A small network was shown many inputs. Here are its activations along a few directions, one row for each input.
In each table, some parts of the input vary, and every possible input appears once, in random order.
Descriptions start from the smaller parts, as in this example, which fits no table here: ring(8) and (point or (values(2) and line(4)) or line(11)).
Shared parts are said once, and a part with two or three values counts as separate values.

Other details of the inputs shift rows strongly along two fixed directions, in all tables alike. That doesn't count.

Rows:
x1: [ 20  16 -48  -5 -14  28 -60  25  17  52 -47 -35 -57  25   8  -8  27]
x2: [-36 -19 -54 -12  22 -34  -7   7  70  64 -33 -32 -36 -26 -28  -8  11]
x3: [  7  13   5   6 -19   6 -20   3 -20 -37  -6   9  15   9  13   4 -15]
x4: [ 48  32  41   9 -36  50 -20   9 -78 -64  12  23  18  41  43   5 -11]
x5: [ -8 -27  26 -29   8 -25  73 -20  -5   4  46  12  44 -18 -12  -9   5]
x6: [ 22  25  42  16 -18  19  -5   3 -48 -67  20  35  29  23  25   3 -14]
x7: [  4  13 -39   2   9  22 -42  25  26  56 -38 -32 -70  12   4  -7  21]
x8: [-33   8 -42   1  25  -2 -40  -9  35  36 -13 -58 -45 -14 -36  12   1]
x9: [ 16  13 -21  -8 -24  25 -45  -2 -18  -8 -19 -33  -4  17   1   7  -4]
x10: [  8  13  33  84  36   3  -3  35  18  17 -12  88 -63   2  41   4  11]
x11: [-47 -45  15 -27  16 -57  75 -42  17 -27  37  -8  73 -52 -44   7 -34]
x12: [ 13  24  -3  18   3  15 -27  29   9  12 -17  17 -40  22  21 -11  19]
x13: [-70 -63  16 -42  37 -75 106 -67  34 -11  65 -27  89 -73 -75  10 -31]
x14: [-24 -22 -59 -24  11 -23 -11   1  60  67 -33 -47 -29 -19 -32  -9  15]
x15: [ 21  -1  20 -15 -34   8   6 -13 -43 -52  15   8  55  12  10   3 -17]
x16: [-26 -35  -8 -35   3 -25  38 -37   4  -3  18 -39  46 -31 -40   9 -22]
x17: [ -5  19 -36  17  11   5 -47  33  42  44 -42 -11 -68   8   6  -9  19]
x18: [  4 -13  14 -22   4  -3  43 -11 -12  13  26   2  18  -4  -2  -7  11]
x19: [ 41  26  29   9 -44  30 -26   8 -58 -69   1  32  36  36  38   2 -11]
x20: [-15  -2  47  74  37 -13  18   0   3 -26  12  74 -11 -21  16  21 -22]
x21: [10  6 26  1  2  2 22  6 -8 -6 23 27  8  9 12 -9 14]
x22: [ 41  32  41   7 -28  45 -14  -2 -77 -58  24  19  21  36  33   7  -5]
x23: [ -4  -2 -48 -11   7   7 -30  13  35  63 -37 -42 -52   1 -12  -6  21]
x24: [ 12 -10   3 -15 -17 -10  18   5   1  -1  -1  18  25   5  10 -12   9]
Each input here is: values(2) and (point or ring(11)).
Changing only the values(2) part turns x2 into x3. The same change can be made to x18. Which row results?
> x22
Change only the values(2) part in x10. List by row number the other rows that result.
> x20

Rows:
x25: [ -9   0   2 -18   8  -6  20  -1   2   3  14 -12   3  -4  -8  -8   2]
x26: [  1 -25  16 -29 -22 -21  42 -28 -24 -34  27   9  74 -11  -8   1 -15]
x27: [ -1 -17  29 -31  -9 -10  50 -28 -29 -31  46  -3  60 -10 -13   1 -12]
x28: [  -9   37  -68   28   16   31 -104   37   42   55  -75  -54 -113   16
   -1    4   10]
x29: [ 37  44  35  42  -6  39 -31  32 -36 -22   5  54 -35  39  50  -3  16]
x30: [-28 -48  -6 -51  10 -46  74 -29  27  28  30 -22  48 -37 -38 -10   1]
x31: [ 47  40  17  15 -32  39 -38  36 -34 -27 -15  35 -15  49  49 -14  18]
x32: [ -65  -15  -86   31   72  -26  -48    7  117  124  -58  -65 -118  -44
  -54   12   18]
x33: [-32 -53 -14 -45   2 -54  63 -28  32  12  13 -18  58 -42 -37  -6 -14]
x34: [ 40  29  -4  17 -30  46 -58  15 -40 -14 -26   3 -19  37  32   7   5]
x35: [ 13 -15  15 -20 -13   2  28 -24 -30 -10  25   0  42   0  -4   3   0]
x36: [ -2  -4 -17 -13  -7  -6 -11 -14  10   8   0 -17  16   0 -16   1   9]
x37: [ -6 -20  41   6  16 -22  63 -11  -4  -9  38  45  31 -17   3  -2  -1]
x38: [ 29  49  11  16 -15  46 -50  24 -36 -23  -3   3 -32  39  31  -1  11]
x39: [ -5  -1  -4  -9  -6  -3  -7 -14   1 -12   9 -18  19  -2 -16   5  -4]
x40: [ 10 -22  33 -24  -7  -8  63 -10 -26 -16  30  21  46  -5   7 -10  -4]
x41: [-24  -6  -1  20  26 -25   8  -3  37  14   5  15 -10 -18 -15   2   4]
x42: [ 52  27   9   8 -32  47 -35  26 -41  -5 -15  19 -20  44  44  -7  19]
x43: [-53   2 -79   2  47  -8 -57  -2  78  84 -44 -90 -88 -27 -54  11   8]
x44: [ 28  29  13  57  -1  35 -47  32 -14  -4 -31  43 -52  25  43   8   5]
x45: [ -9 -24  38  14  13 -22  55 -15 -10 -24  28  42  36 -22   2   7 -19]
x46: [-16  -3  -6  -1   7  -2  -4  -9   1  -7  -3 -22   0 -12 -14  10 -16]
x47: [  1 -31  27 -24  -8 -19  65 -13 -18 -22  21  18  54 -16   1  -6 -17]
x48: [ -4  -8  -5 -15  -8 -13  13   7   8  -4  -8   2  12  -4   2 -10  -5]
x49: [ -5  -6  -8 -10   3   6  -4 -15  -4   8   5 -31   0  -5 -17   9  -5]
x50: [ 33  36  27  47   0  39 -34  28 -31 -11  -5  46 -43  33  44   2  12]
x51: [-19 -12 -12 -14  18 -10  16  -8  15  21   2 -25  -8 -15 -20  -2  -2]
x52: [-30 -12  -8  16  24 -30   9  -2  35  11  -4  10  -9 -25 -14   4  -9]
x53: [-47 -20 -36  22  46 -38  -4  -4  81  60 -20 -14 -41 -36 -38   5   9]
x54: [ 42  33  15  20 -32  51 -51  14 -55 -40 -13   8 -10  38  36  10  -8]
x55: [  7  -6  17 -24  -6  -5  38   3 -11  -3  19   9  20   2   8 -14   7]
x56: [ -5 -13  26 -20  -4 -20  47 -14 -10 -32  30  15  53  -8  -7  -8  -8]
x57: [  2 -21 -11 -16  -9  -7  14  -5   4  12  -9  -9  13  -8  -4  -1  -4]
x58: [ 13 -15  13 -22 -20 -12  30  -7  -8 -14  17  16  47   3   3 -10   6]
x59: [ 45  39   6   6 -31  47 -47  17 -46 -14  -4   8 -15  46  35  -2  21]
x60: [-20 -12  -5  23  20 -23   5   3  33  13 -11  19 -12 -20  -6   5  -6]
x61: [-15   6  -4  -4   5  -7  -7  -8  11 -10   7 -15   7  -5 -16   3  -2]
x62: [-15   2  -2  -6  -2  -9  -3  -7   0 -22   3 -12  15  -8 -10   4 -16]
x63: [-12  -5 -16 -11  -6  -6 -12 -12   5 -10  -5 -27  13  -8 -17   7 -15]
x64: [ 29  41   3  17 -24  34 -52  32 -28 -31 -25  14 -25  37  38  -6   0]
Describe the family of inputs behind these rows.
> ring(5) and (values(2) or ring(6))
Changing only the ring(5) part turns x64 into x56. The same change can be made to x48. Which row results?
> x31
Changing only the ring(5) part turns x51 into x28. The same change can be made to x49. Which row results?
> x54
Change only the values(2) part in x44. List by row number the other rows that result.
> x45
Change only the ring(6) part in x59. List by row number the other rows that result.
> x25, x27, x30, x38, x55

Rows:
x65: [ 28   3  -1 -17 -22  19   1  17 -22  11  -6   4  -8  19  25 -12  11]
x66: [ 16  -1  13 -26 -30  12   9 -10 -45 -41  12 -10  41   8   8   2 -20]
x67: [-41 -40 -43 -22  17 -51  23  -9  69  54 -15 -25  -1 -41 -37  -5   2]
x68: [-44 -30 -36  18  37 -33   0 -14  57  39 -35 -21 -20 -41 -36  14 -14]
x69: [  6   5  44  14 -11  -2  23 -10 -50 -72  21  45  50   2  20   8 -30]
x70: [ 17  16 -27  36 -14  21 -72  14  12  10 -45   3 -34  18  13  12   8]
x71: [ 19  11 -17  -3 -22  11 -27  31   3   7 -34   5 -24  18  26 -13   6]
x72: [-26  -1 -62 -16  20  -9 -33  17  65  70 -41 -58 -63  -8 -28 -12  19]
x73: [ 26  17  30  15 -18   3   1  12 -17 -35  13  54  25  24  28 -11  13]
x74: [-43 -30 -25 -48  16 -39  37 -25  41  17  13 -57  26 -35 -52  -6 -11]
x75: [-63 -53 -31 -18  55 -59  62 -26  72  76   7 -31 -10 -64 -54   2   1]
x76: [-44  15 -46  11  45  -5 -42   3  61  58 -19 -58 -74 -18 -38   8  13]
x77: [-47 -21 -43  -7  16 -39 -14 -27  51  19 -10 -41   8 -37 -49  15 -13]
x78: [ 24  -3  34 -25 -12   1  45 -10 -35 -18  42  25  44  17   9 -16  15]
x79: [ 11  17  28  -6 -10  13   6  -8 -26 -28  35   6  25  13   4   1   8]
x80: [ 19  18   1 -11 -33  21 -27   8 -38 -44 -11  -9  15  20  18   0 -18]
x81: [ 25  38  20  48  13  38 -35  37  -9   5 -12  34 -66  31  37  -3  17]
x82: [-52 -25 -25 -18  21 -54  18 -28  62  13  13 -30  28 -40 -54   3  -5]
x83: [-40 -55 -29 -26  13 -49  40 -34  50  29  -3 -33  38 -49 -50   8 -14]
x84: [ 22 -19  54 -40 -30  -2  70 -43 -79 -68  67  20 106   4   1   1 -21]
x85: [ 34  -6  23 -17 -32  10  25  12 -35 -21   7  30  29  18  32 -14   0]
x86: [ 30 -18  24 -17 -22  12  30 -24 -47 -20  25  11  51  11   5   2  -3]
x87: [ 27  26   7  53  -3  37 -54  24 -16  -6 -31  28 -48  24  34  12  -1]
x88: [ -2 -12  48 -10  -1  -5  57 -31 -51 -48  50  20  61 -14   0  13 -22]
x89: [ 33  20 -28   4 -19  48 -60  19 -19  23 -42 -29 -47  32  19   2  12]
x90: [-45  -2 -41  20  46 -30 -15  13  74  53 -37 -16 -57 -24 -26  -5   9]
x91: [ 22  33  -3  48  -3  22 -51  43  -4   2 -42  46 -57  27  47  -4   9]
x92: [-30  -3 -71   6  30  -9 -49  12  76 100 -41 -53 -87 -19 -28   4  28]
x93: [ 31   7  12  15 -16  32 -19  -3 -31  -3  -2   9   0  19  17  12   9]
x94: [-42 -35 -25 -30  21 -53  43 -16  60  35   5 -20  21 -37 -41 -11   5]
x95: [ 11  53   0  43   0  28 -69  34  -6 -25 -27  19 -50  32  29   0   4]
x96: [-32 -43  41 -26  32 -47 113 -34   8   1  60  20  62 -43 -28  -5  -2]
x97: [ 18  15  19 -21 -16  14   5 -10 -34 -27  33  -3  30  22   1  -7   8]
x98: [ 11 -18  30 -45 -25   1  54 -30 -60 -46  39  -8  75  -3  -2   1 -22]
x99: [-53  -7 -25   8  44 -33  -2  -7  63  29   0 -32 -31 -33 -43   4  -6]
x100: [-33 -47 -45 -31  13 -28  18 -23  47  49 -21 -61   3 -39 -48   6 -11]
x101: [-47 -60  17 -50  16 -56  99 -68   4 -10  64 -28  95 -60 -60  14 -25]
x102: [ 10  28   8  38   7  33 -44  12 -24 -14  -8   4 -45  15  17  16 -12]
x103: [ 44  30 -10   9 -21  40 -47  27 -26  18 -19  13 -40  44  36 -11  27]
x104: [ 29   6  52  -7 -14   9  44  -4 -43 -31  46  46  44  18  24 -10  16]
x105: [-10 -54  17 -40 -13 -35  77 -34 -10 -27  19  -1  88 -32 -21   0 -29]
x106: [-54 -12 -40  11  41 -29 -17 -14  52  35 -14 -42 -38 -39 -43  16 -19]
x107: [ 22  -6  47  26   2   7  35  10 -29 -16  21  60   3   4  33   0  -6]
x108: [  0  29  12  34  18  23 -31  16   3  -5  -1   2 -46  11   7   6   1]
x109: [ 25  50 -13   5 -28  38 -72  36 -14 -25 -31 -13 -35  42  27  -9   7]
x110: [ 15  23 -13  -3 -13  15 -28  31   6   2 -30  -2 -24  24  19 -17  15]
x111: [  9  40  -2  45  16  23 -50  39  15  15 -25  25 -72  24  28  -5  20]
x112: [ 28   9  41 -35 -31  16  34  -7 -59 -53  43   9  56  21  17 -11  -4]
x113: [ 28  37 -21  -3 -11  40 -49  35  -7  28 -28 -16 -57  38  25 -15  30]
x114: [ 15   9  23  32   0   6   1  22  -9  -7  -1  52 -19   8  34  -1   1]
x115: [ 19   4  32 -12 -35   5  15 -12 -49 -66  22  23  65  11  16   3 -17]
x116: [ 19  40  -5   9 -23  24 -56  23  -6 -24 -13   0 -16  32  19  -5  11]
x117: [ 26  20   8  35  -1  41 -35  12 -26   5 -19  12 -37  20  26  13   7]
x118: [ 17 -21  38  -1 -24 -24  48  -8 -21 -37  29  65  67  -3  21  -5  -5]
x119: [ 13   6   3  45  13  29 -32  11  -4  15 -23   9 -49   7  13  16  -4]
Changing only one part turns x117 into x88. The same change can be made to x86. Which row results?
> x84
Changing only one part turns x107 into x102. The same change can be made to x67. Which row results?
> x115
Describe the family of inputs behind these rows.
> ring(5) and ring(11)
Change only the ring(11) part in x112. List by row number the other rows that result.
> x74, x76, x79, x82, x95, x97, x99, x108, x109, x116
